These are the activations of a small neural network, seen along a few directions. Each row is one input.
Each table varies a few parts of the input and shows all the possible inputs, shuffled.
A made-up example of a description, with smaller parts first: one of 5 places around a ring, together with either a single point or one of 9 places around a ring or (one of 3 separate values, together with one of 6 places along a line).
Shared parts are said once, and a part with two or three values counts as separate values.
(in the rows, 128 means zero)

Other details of the inputs shift rows strongly along two fixed directions, in all tables alike. That doesn't count.
These rows show it; all are for the same input, with only those details redrawn:
[119 124 139 116 125  79 140 149  99 131 113  74  74 125 124 119]
[139 137 157 144 156 155 125 104 122 151 141 153 160 125 112 134]
[179 160 144 102 125  83 111 141 109 157 190 111 188 123 156 164]
[154 141 152 127 135 107 122 130 118 148 161 119 156 126 133 140]
[140 135 157 142 152 157 125 105 121 154 141 153 160 127 112 136]
[140 134 154 147 154 153 126 103 122 151 142 154 162 125 111 138]
[ 99 120 129 111 121  57 153 165  98 123  97  40  28 126 124 108]
[130 132 164 155 162 181 131  90 126 151 131 168 153 125 107 128]

Table:
r1: [180 154 129  91  88 100  96 154 131 122 221 130 198 113 169 182]
r2: [128 148 165 151 151 154 118 104 133 143 135 151 160 138 120 142]
r3: [141 124 105 143 131 183 117 103 170 136 115 196 159 145 118 105]
r4: [140 160 172 132 129 148 109  93 146 141 129 154 185 107 122 144]
r5: [153 143  85 101  99  70 141 193 123 120 141  79 139 138 165 123]
r6: [111 125 141 124 148 166 134 124 139 128 141 168 175 124 130 140]
r7: [ 65  84 102 164 149 172 158 124 121 102  39 109  45 142 105  63]
r8: [ 96 105 102 185 145 238 141  97 143 111  58 192  76 127  73  97]
r9: [136 118 121 128 133 147 100  79 158 136 154 171 182 134 147 137]
r10: [128 119 107 100 110  60 127 160 113 121 149  65 132 127 176 143]
r11: [ 62 100 157 157 150 150 160 108 131 109  28 111  28 129  76  98]
r12: [154 121 104 156 121 180 100 106 123 121 138 158 157 129 130 130]
r13: [151 140 158 144 152 150 128 101 125 150 157 154 177 125 119 142]
r14: [166 157 115  96 102  95 135 176 126 130 182 135 204 131 163 158]
r15: [ 92  92  98 160 150 177 128  84 148 108  62 160  86 144 104  76]
r16: [ 79 109  99  74 107  52 149 162 139  87  91  64  19 128 135 107]
r17: [148 142 103  97  70  75 126 191 119 110 159  98 102 120 152 148]
r18: [102 123 102 111 117 121 142 137 146 112  95 155  89 134 113 111]
r19: [124 109  96  98  74  44 115 171 108 103 145  32  61 119 161 140]
What is each input in this table made of? -> either one of 4 places along a line or (one of 3 separate values, together with one of 5 places around a ring)

Table:
r20: [174 150  96 123 110 160 108 137 126 118 181 169 203 131 156 150]
r21: [124 130 124 130 132 105 142 169 100 122 115  71 114 133 140 124]
r22: [156 144 124 124 118  93 113 117 129 140 134 101  97 148 127 140]
r23: [114 108 140  97 142  70 132 123 110 134 147  89  85 129 140 127]
r24: [128 140 162 128 154 146 126  85 147 149 127 170 140 148 106 142]
r25: [133 109 113 137 110 114 115 145  95 121 145  86  92 112 136 139]
r26: [115 129 138 113 100  97 123 128 139 114 103  89 109 105 142 121]
r27: [ 48  92 165 151 165 188 156 103 124 115  96 170  93 116  85 117]
r28: [ 81 103  99 156 143 205 139 126 142  87  84 164  69 128  96  98]
r29: [182 159 145 137 109 140 101 131 116 143 165 134 183  98 130 151]
r30: [139 128  84 124 102 120 138 157 108 105 122 124 117 135 140 123]
r31: [ 99 143 161  93 113  78 154 168 119 115 116  86  97 102 120 127]
r32: [139 113 132 165 161 175 117  89 124 147 130 148 189 142 140 118]
r33: [134 128  87 117  96 108 153 169 111 120 109 125 105 134 133 111]
r34: [149 134 128 131 107 102 108 120 121 129 114  87 105 104 133 114]
r35: [ 98 136 142  92 111  67 135 136 145 115 113  91  96 143 135 144]
r36: [125 146 135 126 136  89 155 174 104 129 113  66 111 134 134 124]
r37: [127 118 119 139 131 110 141 166  95 130 129  75 121 134 146 124]
r38: [159 143 106 111 119 151 108 149 157 117 189 178 199 123 147 159]
r39: [118 117  93  88 103  75 140 160 158 124 117 112  99 137 135 105]
r40: [ 75 101 116 143 139 183 166 143 157 120  73 185  82 129  74  91]
r41: [124 144 146 136 172 125 146 111 128 150 110 115 142 146 127 110]
r42: [103 141 161  92 120  75 138 131 137 121 114  96 115 110 133 118]
r43: [ 79  94 105 141 149 178 138 106 174 108  73 174  83 134  92  85]
r44: [132 149 167 104 132  93 150 153 112 137 134 108 104 106 110 128]
r45: [ 88 108 142  97 128  78 132 122 124 116 138  95 106 124 148 133]
r46: [147 142 119 136  98 116 114 152 119 122 126  98 100 132 124 154]
r47: [113 115 149 107 138  93 147 149  98 133 154 103  87 122 124 138]
r48: [159 168 157 131 159 129 142 141 117 160 161 134 198 137 134 147]
r49: [156 141 112 110 116 144 122 155 156 127 175 180 189 125 135 149]
r50: [120 121 100 114 102 107 155 180 127 126 109 137 103 133 124 111]
r51: [102  89 135 173 172 184 122  62 120 136 101 156  75 128  90  99]
r52: [101 106 124 119 105 108 131 153 112 106 136  88 101 111 145 147]
r53: [131 161 159 103 116 116 127 144 139 133 163 145 180 135 130 179]
r54: [139 126  78 112 106 112 114 129 131 102 131 111 118 137 162 114]
r55: [ 85 123 166 155 165 185 156 104 135 133  82 175  76 140  61 126]
r56: [140 116 118 140 133 106 139 158  87 142 141  82 136 134 143 127]
r57: [165 156 145 132 151 117 120 117 130 154 151 123 208 142 157 137]
r58: [176 126 127 144 147 128 106 106 111 162 176 132 222 142 165 137]
r59: [157 150 150 170 150 200 115  93 131 154 140 193 158 140  87 154]
r60: [177 125 125 140 121 138  76  90 121 147 190 140 194 119 162 156]
r61: [113 126 160 178 160 195 145 100 118 137  81 160  72 106  62  94]
r62: [108 125 124 120  99 106 118 127 152 111 102  97 101 139 141 144]
r63: [121 138 148 150 118 186 118 116 151 125 123 173 167 130 112 165]
r64: [136 122  80 109  98  88 137 141 126 123 106 117 110 141 149 100]
r65: [161 155 175 108 146 117 119  97 134 158 162 155 184 112 126 135]
r66: [150 136 112 131 101 105  98 120 132 127 122  93 107 139 138 144]
r67: [ 96  93 132 139 129 150 113  92 137 116 121 132 128 118 139 131]
r68: [111 113  87 104 118 107 121 140 162  98 123 117  94 130 145 113]
r69: [123 119  80 107 110 106 114 140 143  92 129 103  93 134 158 113]
r70: [177 135 138 136 135 137 107 119 100 155 202 146 172 121 134 160]
r71: [137 119  99 156 138 189 117  78 141 123 112 199 170 143 127 108]
r72: [162 136  99 104 108 108 117 132 147 148 152 169 193 142 152 128]
r73: [ 88 102 136 172 177 180 140  94 129 124  60 130 105 140 109  86]
r74: [124 139 165 154 132 201 122 105 143 129 122 182 184  96 105 139]
r75: [153 142 138 123 122  87 123 120 118 138 124  89  88 113 123 108]
What is each input in this table made of? -> one of 2 separate values, together with either one of 5 places along a line or one of 8 places around a ring or (one of 3 separate values, together with one of 5 places around a ring)
The inputs of r59 and r22 match in every part but the choice among 2 separate values. If r53 is changed in the same way as r59 into r22, which row does it become? -> r35
The inputs of r58 and r56 match in every part but the choice among 2 separate values. If r67 is changed in the same way as r58 into r56, which row does it become? -> r52
Which other rows does r72 become when the place on the ring of 8 takes its other values? List them by row number. -> r39, r43, r54, r64, r68, r69, r71
Which other rows does r23 become when the choice among 3 separate values takes its other values? List them by row number. -> r24, r65
Which other rows does r59 become when the choice among 3 separate values takes its other values? List them by row number. -> r61, r70

Table:
r76: [ 65  95 116 140 127 171 147 138 134  90  74 143  54 114  94 105]
r77: [141 138 131 127 138 182 105  97 166 132 164 214 229 144 139 158]
r78: [143 147 119  67  80  25 128 173 126 125 166  69 139 142 179 166]
r79: [187 137  81  93  75  36 103 165 107 132 175  64 118 137 174 145]
r80: [ 80 114 114 135 142 159 169 157 133 108  66 145  65 135  88  93]
r81: [145 140 159 143 126 192 114 101 135 143 171 211 222 110 121 166]
r82: [ 95  87 104 150 139 141 138 104 127 121  68 124  75 129 116  73]
r83: [157 153 143  93 123  24 150 187  77 143 158  29 102 130 153 140]
r84: [187 142  86  95  91  38 130 197  91 141 174  59 148 142 178 139]
r85: [ 80 114 152 151 161 148 171 147 120 130  69 117  56 128  79  99]
r86: [184 165 104  93  71  40 104 172 119 122 157  46 115 129 168 155]
r87: [171 151  83  83  99  43 136 204 109 123 181  67 135 139 176 136]
r88: [ 76 119 137 144 141 149 177 146 120 124  62 138  62 131  80  97]
r89: [166 150 167 144 145 178  99  85 151 161 175 199 202 123 108 164]
r90: [134 137 141  87 121  20 127 152  98 132 156  27 101 139 171 150]
r91: [164 149 129 129 126 186  98  98 162 137 169 225 206 129 118 156]
r92: [165 154 152 135 124 177 107  88 150 153 168 218 208 126 112 164]
r93: [ 70 107 140 128 132 135 158 113 142 117  61 138  68 119  97  88]
r94: [173 152 177 151 161 174  98  65 124 167 177 186 198 125 111 157]
r95: [ 60  97 163 148 175 131 157  90 115 123  49  97  28 116  87  70]
r96: [171 124  87  98  75  49 108 180  91 123 183  56 137 121 187 151]
r97: [156 151 138  65  96   8 122 174 126 136 175  45 138 115 174 145]
r98: [ 87 115 127 152 137 151 140 108 140 110  46 109  70 120 105  79]
r99: [ 81  81  99 158 142 152 137 105 126 116  65 121  66 151 118  93]
r100: [ 94 101  96 145 136 160 136 114 141 104  82 139  36 134  97  92]
r101: [ 80  93 102 138 148 150 145 109 146 104  72 135  62 125 112  72]
r102: [167 149 145 165 129 205  94  99 132 137 161 181 229 112 134 160]
r103: [ 75  86 100 153 139 173 143 127 125  92  85 129  50 117 105  95]
r104: [176 167 144 165 147 195 117 115 130 154 147 184 233 133 123 144]
r105: [ 66  96 154 155 146 159 148 128 122 112  80 114  47 107  86 112]
r106: [158 140 183 156 161 186 103  81 107 156 186 176 216 109 125 163]
r107: [ 71 103 117 123 135 147 148 121 155 101  63 146  70 122 101  81]
r108: [162 155 106  90  83  36 110 171 123 118 154  37 143 143 190 159]
r109: [152 130 116 140 149 186 102  86 157 136 174 202 226 148 150 148]
r110: [141 139 168 143 161 174 107  83 153 156 167 189 227 136 126 167]
What is each input in this table made of? -> one of 5 separate values, together with either a single point or one of 6 places along a line
The inputs of r101 and r100 match in every part but the choice among 5 separate values. If r97 is changed in the same way as r101 into r100, which row does it become? -> r89
List by row number the other rows that have the choice among 5 separate values in common with r84. -> r80, r83, r85, r87, r88, r104
A walk changes only the place on the line of 6. It starts at r106 and steps to r105. List the rest of the walk in order. -> r81, r76, r103, r96
List by row number the other rows that have the choice among 5 separate values in common with r90. -> r77, r78, r99, r108, r109, r110
